A small network was trained on invented records. Each row is its activation on one of them, seen along a few directions.
After each row come some of the record's fields: Pusez, Gugi, Topat, Dape.
A field that a record lacks is left out.
The largest differences between rows may come from other fields.
Random noise pushes rows far along 6 fixed directions. That doesn't count. These rows show it; they differ only by the noise:
86; 313; -227; 80; -162; -463; -357; -399; 194; 117; -267; 157; -304; -324; -100; -291; -349; -307; -54; 138; -50; -358
134; -108; 72; -4; -380; -216; 75; 16; 63; -120; 68; 191; 5; 42; -216; -63; -226; -118; 60; -15; 75; -123
-280; 249; 675; 190; 179; 106; -6; -39; -10; 452; -174; 84; -236; 429; -74; -38; -14; 20; 417; -288; -197; -271
218; 37; 110; 10; 23; 251; 35; 11; 114; 406; 151; 92; 25; 89; 195; -25; -77; 292; -83; -137; -12; 198
57; 157; -18; 188; 79; -211; -338; -355; 254; 306; -215; 110; -208; -159; 55; -78; -182; -65; -111; 90; -52; -180
26; -372; 115; 285; 226; -58; -271; -260; 265; -44; -67; 92; -50; -322; -54; 96; 145; -68; -346; 205; -34; 10
79; -148; 356; 46; -68; -53; 16; 100; 107; 329; 191; -3; 419; 336; 38; 317; 160; 296; -57; -70; 93; 122
-41; 190; 238; -199; 7; -131; -44; 127; -177; 213; 248; -138; 414; -116; -132; -113; 458; 27; -111; -77; -138; 33

225; 41; -85; 34; -441; -494; 8; 5; -257; -88; 169; 2; 107; -23; -393; -147; -168; -145; -101; -30; 112; -103 -> Pusez=j3, Gugi=k1, Topat=g3, Dape=u2
-153; -44; 246; 459; 243; 241; -97; -10; 109; 138; -374; 126; -676; 197; -160; -66; -359; -23; 187; -204; -143; -241 -> Pusez=j3, Gugi=k1, Topat=g3, Dape=u2
115; 446; -393; -547; -259; -116; 109; 169; -191; 92; 220; -48; 336; -39; 105; -166; 77; 141; 115; -143; -78; 114 -> Pusez=j1, Topat=g1, Dape=u1
115; -62; 94; 349; 186; 1; -225; -266; 85; -125; -185; 81; -188; -17; 39; -149; -215; -23; -329; 38; 115; -130 -> Pusez=j3, Gugi=k1, Topat=g3, Dape=u2
100; 261; -658; -345; -16; -161; -205; 40; 99; -26; -57; -79; 455; -331; 123; -77; -45; 187; -405; 1; 49; 70 -> Pusez=j4, Topat=g1, Dape=u1
-36; -298; -57; -27; 37; 180; 125; -56; 99; -283; 50; 69; -83; -461; -135; -109; 26; -281; -107; 121; -36; 46 -> Pusez=j4, Topat=g2, Dape=u1
94; -361; 162; 139; -270; -221; -90; -212; 204; -226; -52; 22; 114; 187; 83; 350; -68; -73; -63; 325; 410; 40 -> Pusez=j3, Gugi=k2, Topat=g3, Dape=u2
145; 52; -57; 96; 260; 424; 237; 77; -179; -50; 36; 97; -176; -92; 117; -270; -90; 202; -247; -264; -96; 279 -> Pusez=j2, Topat=g3, Dape=u2
103; -69; -15; 215; 7; 14; -105; 41; 226; 128; -40; 142; -26; 141; 39; 60; -260; 296; -153; -78; 8; 23 -> Pusez=j3, Gugi=k1, Topat=g3, Dape=u1
66; 106; -144; 232; 169; 36; -56; -399; 223; 58; -368; 134; -86; 10; 251; 58; -357; 61; -172; 1; 119; -164 -> Pusez=j2, Topat=g1, Dape=u1
178; 133; -182; 193; 154; -241; -336; -334; 43; 278; -24; -132; 14; -259; 79; -49; 19; -2; -379; 271; -40; 134 -> Pusez=j1, Topat=g3, Dape=u2
-223; -409; 256; 54; 61; -278; -87; 19; 94; -320; 32; -16; 400; 41; -189; 419; 297; 64; -61; 156; 2; -5 -> Pusez=j1, Topat=g1, Dape=u1
168; -126; -56; -148; -85; 403; 395; 238; -169; -58; 298; -65; 264; 295; 186; 31; 50; 446; -182; -244; 254; 307 -> Pusez=j2, Topat=g1, Dape=u2
70; 115; 170; -134; -152; -192; 34; 197; -291; 209; 272; -169; 372; 193; -104; 63; 369; 19; 61; 123; 121; 66 -> Pusez=j3, Gugi=k2, Topat=g1, Dape=u2
-227; 284; 25; -287; 302; 151; 46; -173; -163; -230; -215; -82; 231; -74; 225; -193; 354; -163; -224; 128; 143; -150 -> Pusez=j4, Topat=g1
183; 33; -262; 74; -24; -43; -142; -59; 129; 106; -32; 9; 66; -56; 108; 82; -228; 305; -67; 98; 61; 129 -> Pusez=j1, Topat=g1, Dape=u1
55; 352; -325; -208; -359; -261; 76; 389; -268; -174; 164; -72; 7; -180; -343; -357; -48; -171; 120; -222; -227; -87 -> Pusez=j2, Topat=g3, Dape=u2
92; 95; -63; -50; -208; -68; 70; -174; 138; 226; -35; 32; -143; 129; 331; -48; -240; -28; 141; 247; 243; 22 -> Pusez=j1, Topat=g2, Dape=u2
262; 20; -185; 15; -526; -59; 135; 150; -131; -192; 97; 180; -123; 164; -217; -190; -593; 109; 254; -156; 167; -128 -> Pusez=j3, Gugi=k1, Topat=g1, Dape=u1
-348; -315; 461; 252; 198; 14; -17; 13; -131; -184; -73; -33; 27; 182; -287; 231; 512; -125; -1; 104; -135; -201 -> Pusez=j4, Topat=g1
-136; -230; -85; 26; -298; -61; 55; 106; 215; -448; -258; 213; -6; 254; -271; 226; -416; -139; 282; -33; 126; -251 -> Pusez=j4, Topat=g1, Dape=u1
-171; 55; -131; 259; 562; -153; -505; -343; 170; 48; -242; -97; -142; -344; -43; 38; 41; -135; -327; 157; -140; -204 -> Pusez=j4, Topat=g1, Dape=u2
-147; -386; 450; 319; 337; 212; -38; -80; 170; -27; -146; 29; -88; 262; 32; 356; 336; 157; 24; 33; -7; -69 -> Pusez=j3, Gugi=k1, Topat=g1, Dape=u1
184; 120; -304; -205; -271; -484; -117; 53; -46; -16; 349; -200; 356; -453; -72; -39; 285; -97; -344; 126; 12; 53 -> Pusez=j2, Topat=g3, Dape=u2
37; -67; -208; -80; -27; -231; -372; -166; 264; 415; -58; -103; 66; -346; 211; 247; 196; -133; 49; 338; -80; 72 -> Pusez=j3, Gugi=k2, Topat=g2, Dape=u1
-322; -230; 146; -161; -81; -333; 23; 233; -1; -416; 35; -48; 163; -209; -465; 97; 217; -434; 300; 9; -132; -213 -> Pusez=j3, Gugi=k2, Topat=g2, Dape=u1
188; -167; -406; -216; -77; -208; -73; -40; 127; -305; 98; -38; 535; -420; 204; 239; 271; -47; -585; 515; 311; 136 -> Pusez=j4, Topat=g1
-52; 598; 206; -290; 235; 413; 192; 211; -196; 413; 4; -70; 132; 328; 218; -176; -44; 281; 198; -345; -174; -48 -> Pusez=j4, Topat=g1, Dape=u1
-137; 335; -50; 124; 159; -43; -221; 6; 57; 277; -254; 76; -232; 30; -29; -88; -285; 122; 227; -199; -79; -216 -> Pusez=j3, Gugi=k1, Topat=g1, Dape=u1
-176; 464; 84; -141; 321; 348; 52; -12; -221; 101; -79; -182; 188; -96; 223; -130; 290; 102; -29; -49; -189; 84 -> Pusez=j2, Topat=g1, Dape=u1
-235; -250; 531; 226; 155; -69; -78; -26; 48; -164; -137; -73; 235; 434; -88; 329; 222; -1; 3; -14; 193; -65 -> Pusez=j3, Gugi=k2, Topat=g3, Dape=u2
-213; -78; 262; 325; 412; 72; -110; -88; 74; 41; -286; 16; -291; -147; -52; -135; 175; -129; -18; -11; -103; -195 -> Pusez=j3, Gugi=k1, Topat=g2, Dape=u1
-35; 491; -21; -163; -256; -428; -146; -100; -134; 427; 49; -101; 104; 310; -4; 87; 91; -107; 321; 7; 45; -203 -> Pusez=j3, Gugi=k2, Topat=g1, Dape=u2
-121; -158; -254; -465; -439; -568; -88; 63; 35; -305; 326; -189; 486; -377; -80; 112; 475; -477; -6; 407; 150; 12 -> Pusez=j1, Topat=g2, Dape=u2
349; 36; -217; -217; -661; -96; 233; 246; 0; -20; 103; 278; -33; 368; 20; -71; -696; 192; 200; -217; 170; 2 -> Pusez=j3, Gugi=k1, Topat=g3, Dape=u1
542; 120; -294; -285; -463; 264; 428; 251; -186; -95; 375; 56; 105; -48; 86; -270; -171; 271; -43; -51; 182; 386 -> Pusez=j3, Gugi=k2, Topat=g1, Dape=u1
202; -34; -240; 308; -283; -297; -50; -204; 337; 60; -133; 234; -292; 236; 71; 40; -745; 74; 51; 69; 251; -58 -> Pusez=j1, Topat=g3, Dape=u2
-160; 165; 240; 18; 153; 202; 104; 120; 31; 137; -27; -81; -61; 287; 37; 122; -114; 225; 75; -217; -92; 4 -> Pusez=j2, Topat=g3, Dape=u2

Which values does each new row have?
239; -154; 155; -55; -113; 131; 244; 454; -191; -13; 372; 23; 234; 315; -181; -20; -134; 300; -48; -387; 77; 202 -> Pusez=j3, Gugi=k1, Topat=g3, Dape=u2
148; -238; -333; -198; -389; 99; 168; 317; 176; -132; 188; 39; 172; 113; 101; 205; -202; 157; 90; -24; -35; 305 -> Pusez=j2, Topat=g3, Dape=u1
-12; 34; 462; 18; 19; 217; 158; -2; -93; 118; 150; 72; -268; 177; -37; -171; 55; -124; 220; -81; -92; -42 -> Pusez=j3, Gugi=k2, Topat=g3, Dape=u2
65; 66; -196; -106; -118; -196; -185; -86; 122; 384; 4; -122; -155; -92; 146; 107; -43; -140; 207; 135; 80; -6 -> Pusez=j3, Gugi=k2, Topat=g2, Dape=u2
55; 36; 338; 82; 169; -90; -87; 61; -169; 551; 268; -277; 209; 318; 47; 99; 263; 162; 170; -93; -43; 108 -> Pusez=j3, Gugi=k2, Topat=g2, Dape=u2
-106; 125; 288; 19; 453; 394; 239; -31; -170; -106; -14; -60; 15; -61; 180; -135; 429; -22; -165; -7; 5; 45 -> Pusez=j2, Topat=g1
266; -329; -139; 25; -234; 8; 98; 107; 156; -41; 116; 91; -210; -64; -92; 37; -86; 18; 24; -16; -4; 183 -> Pusez=j3, Gugi=k2, Topat=g3, Dape=u1
128; 327; 36; 92; 209; 65; -41; -146; -134; 468; 136; -271; 272; 127; 168; 69; 248; 244; -242; -49; 75; 87 -> Pusez=j2, Topat=g1, Dape=u2
468; -220; -72; 114; -61; -91; -52; -49; -125; 99; 458; -174; 510; -14; 20; 149; 286; 376; -581; 169; 359; 248 -> Pusez=j3, Gugi=k1, Topat=g1, Dape=u2
-39; -583; 325; 174; -163; 95; 48; 86; 39; -148; 135; 27; -169; 28; -191; 205; 208; -172; 97; 50; 69; 20 -> Pusez=j3, Gugi=k1, Topat=g3, Dape=u2
239; 199; -368; -200; 43; 294; 36; -74; -8; 197; -28; 19; -12; -264; 361; -201; -49; 177; -68; -18; 14; 295 -> Pusez=j3, Gugi=k2, Topat=g1, Dape=u1
-253; -411; 157; 41; 192; 3; -78; -134; 137; -100; -102; -45; -33; -15; 64; 296; 242; -256; 6; 205; 32; -58 -> Pusez=j4, Topat=g2, Dape=u2
363; -218; -516; 214; -17; -213; -350; -307; 323; 343; 32; -221; 28; -309; 308; 188; -111; 205; -479; 292; 208; 174 -> Pusez=j2, Topat=g2, Dape=u2
257; -78; -72; 208; -18; 135; -40; -317; 294; 261; -26; 131; -270; 218; 353; 83; -349; 187; -163; 166; 227; -39 -> Pusez=j4, Topat=g1, Dape=u2
-102; 564; -79; -321; 78; -133; -164; -75; -137; 222; 217; -245; 362; -161; 114; -192; 401; 49; 21; -49; -113; 14 -> Pusez=j1, Topat=g1, Dape=u1
2; 408; 126; 7; -219; 80; 97; 94; 9; 676; 11; 137; -319; 536; 198; 5; -342; 254; 466; -322; -7; 6 -> Pusez=j3, Gugi=k2, Topat=g3, Dape=u2
34; 24; -25; -17; -14; 505; 189; 71; 191; 292; 69; 181; -455; -16; 229; -61; -308; 223; 294; -169; -177; 279 -> Pusez=j1, Topat=g3, Dape=u1
-16; -285; 69; -150; 184; -104; -259; -245; 186; 285; 117; -211; 242; -224; 408; 440; 607; -123; -153; 463; 131; 284 -> Pusez=j3, Gugi=k2, Topat=g2, Dape=u2
54; -81; -261; -68; 155; -37; -68; -231; -33; -286; -110; 23; 240; -253; 176; -82; 162; -90; -467; 341; 160; 59 -> Pusez=j4, Topat=g1
